Here are a small network's activations along a few directions, averaged over the inputs that share one value of a field.
Values that are neighbours, or in one group, have similar rows; names and order tell nothing.
(in the rows, 500 means zero)
Strong random noise was added to every row along 3 fixed directions; ignore it. To show where, here is one row again and again, with new noise each time:
[546 534 518 558 774 580 464 624 568 575 556 534 508 559 509 449]
[539 555 460 546 691 374 446 607 510 488 437 561 555 616 567 351]
[562 510 508 427 593 476 488 582 529 559 518 516 489 518 552 494]
[552 672 523 508 569 737 580 635 739 362 699 398 535 545 439 507]
[525 760 432 605 560 510 548 649 709 185 556 436 641 681 483 305]


F, 16 values:
f5: [510 392 572 592 653 572 392 468 494 476 556 453 396 471 503 622]
f3: [455 496 496 424 463 505 496 467 507 519 451 546 521 477 415 458]
f4: [451 462 579 460 558 547 498 508 371 819 432 576 564 531 461 475]
f7: [499 317 548 562 563 476 533 430 330 749 434 664 406 555 450 498]
f15: [501 574 526 324 298 447 467 443 501 509 347 391 564 443 606 540]
f16: [496 391 404 537 548 160 457 462 375 440 280 634 464 557 582 379]
f8: [496 475 370 490 177 250 503 428 426 275 379 550 442 483 613 472]
f13: [436 500 415 592 372 607 552 396 539 401 680 444 451 448 433 522]
f12: [436 441 439 609 621 415 436 484 468 525 437 613 535 567 387 410]
f9: [513 493 583 473 609 620 425 501 479 572 476 346 529 400 522 606]
f1: [455 422 463 620 481 510 497 516 565 289 604 443 448 470 532 565]
f2: [560 684 620 480 298 777 738 488 568 479 730 416 531 452 364 602]
f6: [393 772 329 583 391 310 480 494 540 298 306 479 756 628 482 258]
f11: [463 599 407 682 722 204 421 616 463 361 274 602 622 703 596 182]
f10: [423 399 499 919 798 418 407 423 389 562 465 735 561 669 457 178]
f14: [493 475 470 614 750 493 358 547 418 485 398 482 518 525 548 513]
The values of F form a 4 by 4 grid.
Q: Which values are neighbours of f6? Give them in the order they are listed.
A: f3, f4, f15
Q: Which values are neighbours of f8? Give them in the order they are listed.
A: f16, f13, f1
Q: Which values are neighbours of f14? Give them in the order they are listed.
A: f5, f9, f11

T, 21 values:
t2: [449 426 468 548 483 473 568 579 612 379 584 537 444 559 505 480]
t9: [518 599 532 407 484 679 477 590 662 378 637 305 437 484 484 630]
t7: [445 755 502 731 499 660 525 484 613 260 615 378 703 621 302 355]
t19: [450 520 398 638 602 416 391 458 444 510 430 484 576 467 434 483]
t12: [494 540 546 445 468 549 599 509 506 569 505 472 580 543 450 426]
t8: [566 581 461 528 486 530 701 578 547 331 599 498 444 607 463 446]
t5: [526 556 460 430 461 365 458 569 488 422 361 409 507 543 625 469]
t15: [474 287 506 461 482 501 504 411 448 614 551 531 341 322 584 666]
t1: [516 527 530 573 557 630 476 400 460 650 613 416 526 414 436 614]
t3: [503 628 414 314 258 619 620 585 601 442 557 423 546 502 451 550]
t21: [494 456 454 727 647 354 396 425 427 463 388 584 539 518 545 454]
t20: [400 451 467 714 680 428 376 524 503 461 413 558 449 459 442 452]
t13: [492 473 554 418 631 294 399 534 383 576 267 612 495 515 669 478]
t17: [573 635 529 699 586 507 569 595 632 313 571 661 619 706 382 267]
t11: [537 553 481 411 463 334 439 519 509 274 372 371 537 540 613 471]
t4: [488 641 577 576 600 917 523 492 665 595 722 440 534 515 369 473]
t18: [477 531 538 732 463 683 630 455 481 454 659 612 479 522 445 471]
t6: [427 410 460 471 589 332 385 398 334 733 282 624 566 538 470 408]
t14: [501 633 522 281 239 635 631 535 662 352 558 375 551 522 494 554]
t16: [591 453 502 578 378 676 575 525 656 295 717 420 421 468 421 541]
t10: [463 550 490 556 788 495 410 618 519 541 444 555 598 575 565 357]
The values of T form a line.
Q: Which values are neighbours of t9? Give them in the order they are listed.
A: t5, t11
Q: Which values are neighbours of t8? Give them in the order they are listed.
A: t2, t17
Q: Which values are neighbours of t12? Give them in the order they are listed.
A: t3, t4
Q: Which values are neighbours of t1? Give them in the order they are listed.
A: t7, t19
